A small network was shown many inputs. Here are its activations along a few directions, one row for each input.
In each table, some parts of the input vary, and every possible input appears once, in random order.
Descriptions start from the smaller parts, as in this example, which fits no table here: values(2) and (point or ring(9) or (ring(5) and line(6))).
Shared parts are said once, and a part with two or three values counts as separate values.
In the rows, 128 means zero.

Other details of the inputs shift rows strongly along two fixed directions, in all tables alike. That doesn't count.

Rows:
R1: [147 145 156 158 140 164 162 181 122 106 116  84  99 132 124 139]
R2: [107  77 148 141  82 170 164 136 123 113  76 132 109  65 144 115]
R3: [132 137 163 144 116 174 155 168 128 109  90  94  93 115 123 129]
R4: [185 143  92 171 173 117 129 134  94 116 144 116 155 176 113 141]
R5: [115  74  87 116 108 134 127  91 134  97  90 144 152 105 140 114]
R6: [ 87 103 149  76 112 125 133  88 156 127 113 139 150 102 142 117]
R7: [ 95 113 168  79 114 143 155 102 157 169 120 134 113 108 126 124]
R8: [115 102 110 169  99 169 108 149 118 140  94 105 115 111 119 154]
R9: [150 113  80 147 131 143 119 119 109 121 156 180 107 119 136 126]
R10: [177 128  97 202 179 132 120 204 111 124 153  93 138 199 103 160]
R11: [182 156  99 213 157 156 102 207 100 145 172 132  65 196 106 168]
R12: [146 123  78 146 124 142 107 115 111 125 144 182 101 125 119 126]
R13: [127 105 150 194 106 217 142 227 124 140 131 134  37  92 133 160]
R14: [117 139 153 120  93 121 108 161 150 117 141 151  78 109 142 127]
R15: [172 185 113 131 166  95  83 158 134 127 186 148 127 166 117 135]
R16: [170 141 102 207 172 148 103 209 122 127 130  80 116 204  89 173]
R17: [167 169 129 134 186  86 129 135 126 179 188 112 132 228  98 151]
R18: [ 75 111 167  93  89 142 124 109 141 130  89 121 125  64 147 114]
R19: [162 176 117 126 160 108  93 158 140 122 180 147 123 145 129 138]
R20: [ 92 153 208 146  86 186 140 185 143 119  76  70  63  58 137 131]
R21: [173 162 113 138 166 125 144 134 108 103 134 105 142 163 118 127]
R22: [ 98  92 167 157  71 202 152 160 138 118  49 109  74  66 130 137]
R23: [152 119 108 148 136 145 137 123 110 114 103 122 136 127 127 133]
R24: [135 123  83  68 159  31 120  28 120 121 179 178 229 164 129  87]
R25: [112 137 139  84 149 113 142 107 150 147 143 138 152 148 125 135]
R26: [137 106 113 135 111 142 134 102 116 113  88 138 137 110 128 114]
R27: [111 133 174 130 101 153 129 199 155 125 143 141  76  77 144 133]
R28: [178 189 161 204 172 173 140 238 115 124 129  51  78 190  89 173]
R29: [184 123  37 148 186  69 104  94 102 102 166 140 201 204 112 124]
R30: [ 97 131 159 100  81 141 111 146 163 116 120 158  81  66 138 121]
R31: [148 126  97 187 138 159  98 170 106 149 120  94 129 155 109 164]
R32: [ 94 115 167 116 105 124 127 138 150 137 117 120 117 141 130 133]
R33: [184 206  88 123 190  51  98  78  91 113 171 120 193 177 119  97]
R34: [ 88 111 188 122 114 162 143 167 160 139 117 101 109 112 134 150]
R35: [ 93 137 177 106  91 156 145 121 135 107  84 102 105  43 159 104]
R36: [117  68  41  91  96  76 118  11  95 112 127 188 212  92 148  82]
R37: [103 124 153  78 124 123 148  89 150 167 131 138 121 125 116 125]
R38: [117 145 144 121 145 125 115 131 126 135 129 103 141 118 138 138]
R39: [162 193 164 180 170 130 133 202 106 130 153  67 116 146 123 139]
R40: [ 79  65 137 162  45 186 127 151 131 135  64 110  84  73 145 141]
R41: [133 132  84  56 164  31 138  27 128 137 183 189 223 167 127  89]
R42: [179 140  63 159 166 135 103 129 100 128 173 169 118 158 121 140]
R43: [140 136 110  65 166  82 140  50 136 163 165 154 172 156 124 116]
R44: [ 79 105 174  94  97 147 132 125 162 137  98 126 124  99 131 126]
R45: [ 98 137 160 105  78 111 135  92 125 102  93 121 114  72 157  86]
R46: [128 122 141 127  97 129 154 120 122  96  94 120 107 120 134 105]
R47: [164 201 165 184 175 140 128 204 112 127 152  55 109 153 123 152]
R48: [107 121 122  63 137  82 146  60 148 137 151 166 179 137 135 109]
R49: [ 87 104 130  73 105  88 132  63 122 119 123 155 171  72 158  88]
R50: [ 86  55 124 132  58 150 135 120 144 100  64 135 103  91 146 114]
R51: [106 143 153 100 138 122 136 131 155 154 133 127 128 153 112 142]
R52: [164 172  85 122 178  32  88  80  94 130 178 131 191 202 120 119]
R53: [ 83 117 126  70  98  92 114  50 130 119 104 151 161  77 143  94]
R54: [ 99 118 128  77 121  91 116  67 144 126 128 150 167 132 121 110]
R55: [164 140 120 237 166 186 108 239 106 158 143  54 102 179 106 201]
R56: [170 141  88 175 153 157 101 162 106 139 159 157  93 157 111 145]
R57: [ 67 102 182  75  88 154 154 119 174 150  94 139 112  89 136 124]
R58: [158 156 135 119 190 105 143 127 134 174 187 114 143 191 107 150]
R59: [ 98 119 131  70 114  79 138  71 148 140 134 163 153 149 133 108]
R60: [131  99 103 133  94 114 138  84 112 106  88 149 135 119 138 103]
R61: [118 143 151 131 145 124 121 145 123 133 140  99 136 124 136 141]
R62: [169 151 117 144 160 111 156 140 101 104 147 114 147 159 118 115]
R63: [144 150 105  94 137  80 102 104 137 108 180 178 145 120 141 109]
R64: [ 95  69  91 115  78 153 120  76 119 124  83 144 148  65 151 120]
R65: [114  76  90 117 101 129 120  94 133 101  87 146 149 111 132 107]
R66: [ 82  95 200 100 100 169 180 149 164 176 115 119  85  79 136 132]
Description of these inputs: line(6) and (values(2) or line(9)).
Changing only the line(6) part turns R8 into R40. The same change can be made to R30. Which row results?
Answer: R14
Changing only the line(6) part turns R33 into R45. The same change can be made to R3. Which row results?
Answer: R46
Change only the line(9) part in R38. List by row number the other rows that result.
Answer: R5, R6, R21, R23, R25, R35, R43, R64
A walk changes only the line(6) part. It starts at R41 and steps to R48. List the rest of the walk in order.
Answer: R25, R57, R51, R59
Which other rows agree with R34 in the line(6) part? List them by row number.
Answer: R1, R4, R9, R29, R47, R48, R55, R58, R61, R63
Change only the line(6) part in R56. List by row number the other rows that result.
Answer: R9, R11, R12, R13, R42
Change only the line(9) part in R62. List by row number the other rows that result.
Answer: R2, R10, R24, R36, R39, R41, R49, R66
Change only the values(2) part in R15. List by row number the other rows that result.
Answer: R56

Rows:
R67: [ 79  97 168  89  85 156 151 111 158 126  98 141  98  68 148 114]
R68: [111 109 154 129 100 156 152 136 133 119  94 118 101  83 140 117]
R69: [167 155 102 171 163 119 108 161 104 119 143  95 145 168 114 146]
R70: [ 93 114 167 110 100 151 133 149 159 137 119 140  98  88 142 130]
R71: [161 163 118 163 161 110 112 157 108 120 137  96 139 168 117 144]
R72: [166 136 100 190 167 147  97 192 117 146 158 115 106 181 105 166]
R73: [148 170 148 151 178 125 112 188 137 171 177 104 113 189 102 172]
R74: [106 119 160 118 101 157 145 141 144 128 107 132  94  95 144 126]
R75: [128 154 182 156 150 161 140 211 148 162 144  86  87 169 106 173]
R76: [151 145  72  81 148  38 104  23 109  98 148 166 218 147 128  79]
R77: [140 156 177 162 153 167 144 203 137 146 126  73  93 157 115 163]
R78: [147 105  78 130 137 112 128  77 110 117 120 154 165 135 122 113]
R79: [133  93  58 103 117  92 121  50 112 110 131 184 169 132 132  97]
R80: [149 153 110 101 173  74 134  82 112 143 168 134 187 179 113 123]
R81: [144 135  94 114 134  92 108  93 118 125 156 162 143 134 135 112]
R82: [142 129 134 199 137 173 115 214 118 132 104  71  99 158 115 172]
R83: [ 90 108 161 105  87 154 159 116 138 119  87 133 109  70 146 109]
R84: [ 74 103 172  98  84 145 142 117 151 116  85 115 120  68 148 113]
R85: [144 131  95 135 132 121 109 126 116 124 153 149 129 137 127 130]
R86: [149 133 101 118 138  93 122  91 113 117 150 154 144 143 124 110]
R87: [147 131  98 138 138 124 125 120 113 121 143 141 135 138 129 126]
R88: [ 98  86 141 112  74 167 151 104 132 111  75 134 101  58 147 108]
R89: [140 146 103 109 138  91 113  98 128 128 161 166 151 138 128 111]
R90: [ 64 101 179  89  79 146 147 112 157 135  88 112 127  69 143 118]
What is each input in this table made of?
Answer: line(4) and line(6)
Changing only the line(6) part turns R73 into R81. The same change can be made to R75. Which row results?
Answer: R86
Change only the line(4) part in R84. List by row number the other rows that result.
Answer: R67, R70, R77
A walk changes only the line(6) part. It starts at R82 and steps to R69. List the rest of the walk in order.
Answer: R71, R76, R84, R90

Rows:
R91: [123 130 120  95 133 103 127  96 133 139 150 153 144 130 128 121]
R92: [ 73  81 140  79  59 134 148  65 141 100  65 149 135  38 159  86]
R93: [138 154 133 114 143  98 133 115 126 116 141 125 144 138 127 117]
R94: [137 135 151 168 134 167 129 199 134 148 138 114  74 139 118 159]
R95: [178 136  71 141 167 104 125 104 101 120 159 147 159 176 116 122]
R96: [161 157 100 126 167  76 114 105 111 115 149 114 176 174 117 120]
R97: [123 136 137 129 141 134 110 148 140 150 152 132 116 139 121 147]
R98: [ 64  72 149  65  69 132 154  62 155 125  77 147 139  52 152  97]
R99: [ 56  48 133  80  41 153 143  65 147 114  57 162 129  40 154  94]
R100: [137 126  99  97 135  94 133  75 123 125 143 167 154 140 126 106]
R101: [165 157 100 163 167 102 104 140 105 125 143  99 163 178 111 141]
R102: [121 124 141 123 107 139 144 116 121 106 101 120 122  90 139 108]
R103: [130 161 177 162 149 158 129 215 140 151 144  84  86 149 118 161]
R104: [ 79  79 171 106  67 180 166 124 154 125  70 133  89  59 143 118]
R105: [101 120 140  76 106 107 144  75 140 119 118 151 147  93 144  95]
R106: [158 147 123 145 167 119 136 142 122 144 152 113 137 183 106 144]
R107: [125 127 109  78 136  89 135  61 125 129 145 164 167 130 132 103]
R108: [108 121 179 139 115 178 152 181 147 147 112 111  77 117 126 153]
R109: [ 52  84 187  89  55 176 141 137 177 141  89 138  81  44 153 128]
R110: [113 136 191 163 115 192 153 203 138 127  92  75  75 102 127 150]
R111: [157 167 127 155 152 125 114 163 114 124 152 115 115 146 122 137]
R112: [135 109  83 125 123 118 109 106 126 122 149 180 132 121 134 119]
R113: [ 84 106 191 144  84 203 134 209 167 153 102 112  48  91 133 165]
R114: [ 93 104 199 156  71 221 162 196 145 120  63  85  49  53 147 140]
R115: [135 110  91 100 128  97 138  58 115 115 131 165 159 129 131  97]
R116: [ 72  72 140  95  56 159 130 103 155 123  95 176  93  47 155 110]
R117: [130 137 120  87 145  87 136  80 130 136 151 148 164 142 127 112]
R118: [104  94 133 107 103 136 142 105 140 131 100 135 127 108 133 122]
R119: [126 149 140 128 139 119 108 148 139 138 153 125 126 142 125 139]
R120: [126 134 154 151 110 167 129 176 129 126 118 116  81  97 136 137]
R121: [147 134  83 112 165  65 108  69 113 136 155 135 202 178 118 122]
R122: [158 123  57 132 155  77 106  74  99 122 152 151 185 177 116 118]
R123: [104  83 125 112  80 153 141 113 141 118 109 172  99  67 150 116]
R124: [104 121 134  79  99 101 129  82 137 110 121 155 139  88 146  92]
R125: [162 167 135 159 156 129 126 164 113 122 143 106 118 149 117 135]
R126: [150 152 114 151 167  98 108 136 114 133 146  99 167 185 114 142]
R127: [153 164 136 140 172 111 133 145 121 134 149  97 147 176 115 136]
R128: [122  91 106  99 100 131 142  83 126 112 115 179 129  88 142 101]
R129: [175 133  78 163 167 121 116 140 102 125 153 129 146 178 108 142]
R130: [150 173 158 187 155 163 105 235 134 144 148  84  80 159 112 174]
R131: [160 164 144 173 174 144 120 208 130 162 169  99  96 191 101 173]
R132: [169 148  89 132 167  93 123 104 109 130 168 152 153 177 114 122]
R133: [140 142  93 112 130  90  99  91 116 109 149 160 149 122 134 108]
R134: [ 82 109 183 117  71 177 144 156 153 125  85 125  75  50 150 119]
R135: [129 145 145 122 146 122 128 146 139 154 155 120 124 146 122 141]
R136: [131 137 158 183 149 170 125 210 135 158 121  68 104 161 108 179]
R137: [101 109 142  83 115 118 153  79 139 132 116 136 148 104 138 108]
R138: [140 135  85 113 125  94 100  85 114 111 149 167 147 119 138 107]
R139: [122 129 154 159 113 164 135 171 125 117  95  90  99 103 132 138]
R140: [133 110  95 122 127 115 128  91 118 121 125 146 147 135 129 119]
R141: [122 119 120 105 105 124 137  87 119 106 114 152 129  87 148  97]
R142: [138 145 115 103 132  97 131  89 123 112 135 146 154 124 132 104]
R143: [153 158 127 167 163 116 108 166 113 126 136  83 147 178 113 150]
R144: [151 151 146 196 143 176 126 212 116 130 119  70  88 147 118 163]
R145: [104  85  95  79  95 101 136  41 130 115 103 172 162  98 144  91]
R146: [101 100 156 151 103 176 136 175 144 146  93  97  98 120 126 156]
R147: [130 131 111 102 141  87 124  79 123 119 132 132 175 143 131 110]
R148: [133 119  91 136 121 114 114  94 102 107 116 132 158 122 136 114]
R149: [134 156 139 138 140 117 106 159 134 127 150 118 120 143 126 140]
R150: [150 142  97 101 167  81 132  73 116 132 155 142 180 166 117 113]
R151: [152 158 146 207 150 168 114 226 111 130 120  57  97 160 111 173]
R152: [151 164 147 147 162 122 134 161 120 121 137  88 130 163 116 138]
R153: [135 137 136 158 139 149 110 181 138 148 147 127  94 151 117 157]
R154: [154 139  82 109 171  69 116  67 111 134 158 143 193 175 116 116]
R155: [139 141 142 154 143 148 127 178 132 147 145 122  94 151 118 153]
R156: [166 122  55 156 156 104 106 109  99 120 152 142 169 178 113 130]
Changing only one part turns R129 into R156. The same change can be made to R92. Which row results?
Answer: R101
What is each input in this table made of?
Answer: line(6) and ring(11)
Change only the line(6) part in R108. List by row number the other rows that result.
Answer: R106, R113, R118, R131, R146
Change only the ring(11) part in R130. List by row number the other rows that result.
Answer: R97, R109, R112, R113, R116, R119, R133, R138, R149, R153
